These are the activations of a small neural network, seen along a few directions. Each row is one input.
In each table, some parts of the input vary, and every possible input appears once, in random order.
Descriptions start from the smaller parts, as in this example, which fits no table here: one of 3 separate values, together with either a single point or one of 9 places along a line or (one of 4 places along a line, together with one of 5 places around a ring).
Shared parts are said once, and a part with two or three values counts as separate values.

Other details of the inputs shift rows strongly along two fixed directions, in all tables alike. That doesn't count.

Table:
x1: [ 29 106 -51  -2  41 120  10 -27  20  31  38 -91  26]
x2: [ 18  12  28  -1  -5 -42  23  15   3   5  18 -61 -41]
x3: [ 24  22  12   0 -10   0  29  36  15   7  41 -46 -40]
x4: [-16  18 -41  -6  18  41 -14 -24   0  -3 -36  32  56]
x5: [  2 -56  -2  18  30   6 -26  -9 -34  -7  15  79  18]
x6: [-16 -40  34  -1  -9 -79   2   2   6   4 -11  14 -40]
x7: [-22 -53   5  -3   2  -8 -10 -29 -31  -9 -25  32  36]
x8: [ 32  26  -4 -11  -7 -24  25  40  10   2  18 -44 -55]
x9: [-23 -17  -8  -8  -2 -29 -12 -18  -5 -17 -44  50  38]
x10: [-15 -30  41   1 -23 -77   9  24   6 -18  -1  10 -19]
x11: [ 25  72  -3  12 -11  26   0  17  29   7  21 -54 -14]
x12: [-15 -27 -23  -7   3   6  -7 -12 -19 -15 -36  52  33]
x13: [ 33  13  16   9 -29 -12  13  37   9  -1  24 -34 -45]
x14: [-16 -15   6   7 -17   8 -26 -18  -2 -20 -34  43  43]
x15: [ 16  23  23  -3  -9 -23  25  37  21   2  32 -46 -40]
x16: [ -5 -56  30  -4 -10 -64  10  10 -14   4   0  20 -53]
x17: [-19 -12 -28   3  23  58 -11 -39 -29  -3 -16  14  54]
x18: [ 31  54 -11  10 -13  41   1  21  20   8  27 -49 -19]
x19: [-25  38 -42  -2  28 105 -21 -30   1   5  -8  19  81]
x20: [-10 -42  27  -4  -8 -61   2  -2   4   8  -3  14 -40]
x21: [-27 -34  -8  -6  10   8 -21 -32 -11  11 -20  47  22]
Each input here is: either a single point or (one of 4 places along a line, together with one of 5 separate values).

Table:
x22: [  2  34 -41 -10  77  78  13 -40  -8  48  47 -43   8]
x23: [  4 -43  30  -3 -27 -68  12  10 -15 -13 -13 -10 -33]
x24: [  5 -38  17 -11 -20 -71  19  29  -6 -14  -9  14 -39]
x25: [-10  47 -34   4  18  96 -17 -29  10  19   7  -8  45]
x26: [ 33  54  -5  -5  -4   8  32  46  21   1  35 -61 -34]
x27: [  3 -44  38   0 -30 -68  12  16 -13 -20 -11  -9 -24]
x28: [  2 -41  44   1 -32 -66  14  21 -12 -26  -7 -12 -19]
x29: [ 43  33  11  15  -2  10  15  43  14   3  58 -46 -42]
x30: [ 47  30   0   7   5   8  11  33   9  15  51 -40 -55]
x31: [ -6 -45  46   3 -31 -58   6  24  -1 -12   6   6 -33]
x32: [ -6  48 -43   1  23  97 -18 -33  10  26   5  -8  37]
x33: [  6 -38  14 -12 -17 -71  17  25  -7 -12 -12  15 -43]
x34: [-23 -64  -3   9   8  -1 -34 -28 -32 -13 -32  97  39]
x35: [-37 -46  -8   2   2  14 -29 -41 -18   0 -41  68  41]
x36: [-42 -24  -7  -3   4 -12 -26 -41  -2  -7 -54  59  49]
x37: [ -9  51 -37   4  20  99 -17 -29  12  20   7 -10  46]
x38: [-45 -22  -6  -3   2  -8 -26 -39  -1  -8 -52  60  55]
x39: [ 48  31  -3   7   8   8  11  30   8  17  48 -39 -60]
x40: [ 22  60  -2  -5   1 -13  19  15  36  21  21 -65 -50]
x41: [-12 -19  44  -1 -27 -80   5  24  13 -17 -10  -1 -22]
x42: [  3 -35  24  -7 -22 -69  20  35  -4 -19  -7  12 -30]
x43: [ 33  43  -3  -2   0  14  16  18  22  29  39 -65 -63]
x44: [-11 -22  39  -2 -25 -81   6  18  12 -12 -13   2 -27]
x45: [ 21  69   6  -2  -5  -9  19  26  39  15  29 -72 -41]
x46: [  3 -34  28  -6 -25 -67  20  41  -4 -26  -5   9 -25]
x47: [ -7 -73  29 -13  33 -71  24  -7 -28  18  26   0 -49]
x48: [-26 -62   9  17   0   4 -32 -15 -28 -29 -24  89  61]
x49: [-32 -47 -10  -1  -1   3 -23 -46 -30 -14 -54  53  54]
x50: [  4  17 -34   9  26  73 -23 -20  -8   9   8  30  38]
x51: [-36 -44   7   5 -10   7 -20 -31 -27 -29 -45  49  73]
x52: [ 16 -48  37  11 -17 -58   2  32 -12 -16  17  23 -37]
x53: [-33 -44 -21 -10   4   0 -19 -25 -22 -20 -51  78  56]
x54: [ -8 -45  47   3 -31 -59   6  24  -1 -12   6   8 -32]
x55: [ -5  38 -55 -10  26  69  -7 -24   1   7 -16  14  42]
x56: [ -5  50 -42   2  22  97 -17 -32  10  26   6 -11  36]
x57: [ 36  53 -10  -7  -1   6  31  42  20   7  33 -60 -40]
x58: [-30 -43 -10   0   0   5 -21 -44 -28 -13 -51  49  51]
x59: [  2  18 -26  14  22  71 -22 -15  -6   1  10  28  46]
x60: [-16  74 -28   3  17  70 -14 -21  26   8  -4 -19  56]
x61: [-11  68 -41  -2  23  68 -15 -32  24  18 -11 -17  44]
x62: [ 36  53   3   0  -8  11  27  23  15   9  34 -87 -37]
x63: [ 39  50  -6  -3  -4  12  24  17  12  15  30 -86 -43]
Question: What is each input in this table made of?
Answer: one of 2 separate values, together with either a single point or (one of 4 places along a line, together with one of 5 separate values)
Question: Changing only the choice among 2 separate values turns x29 into x48. The same change can be made to x55. Which row results?
Answer: x33
Question: Which other rows does x39 become when the choice among 2 separate values takes its other values? List them by row number.
Answer: x34
Question: Which other rows does x52 become when the choice among 5 separate values takes its other values? List them by row number.
Answer: x27, x37, x44, x57
Question: Which other rows does x56 become when the place on the line of 4 takes its other values? List them by row number.
Answer: x25, x35, x54
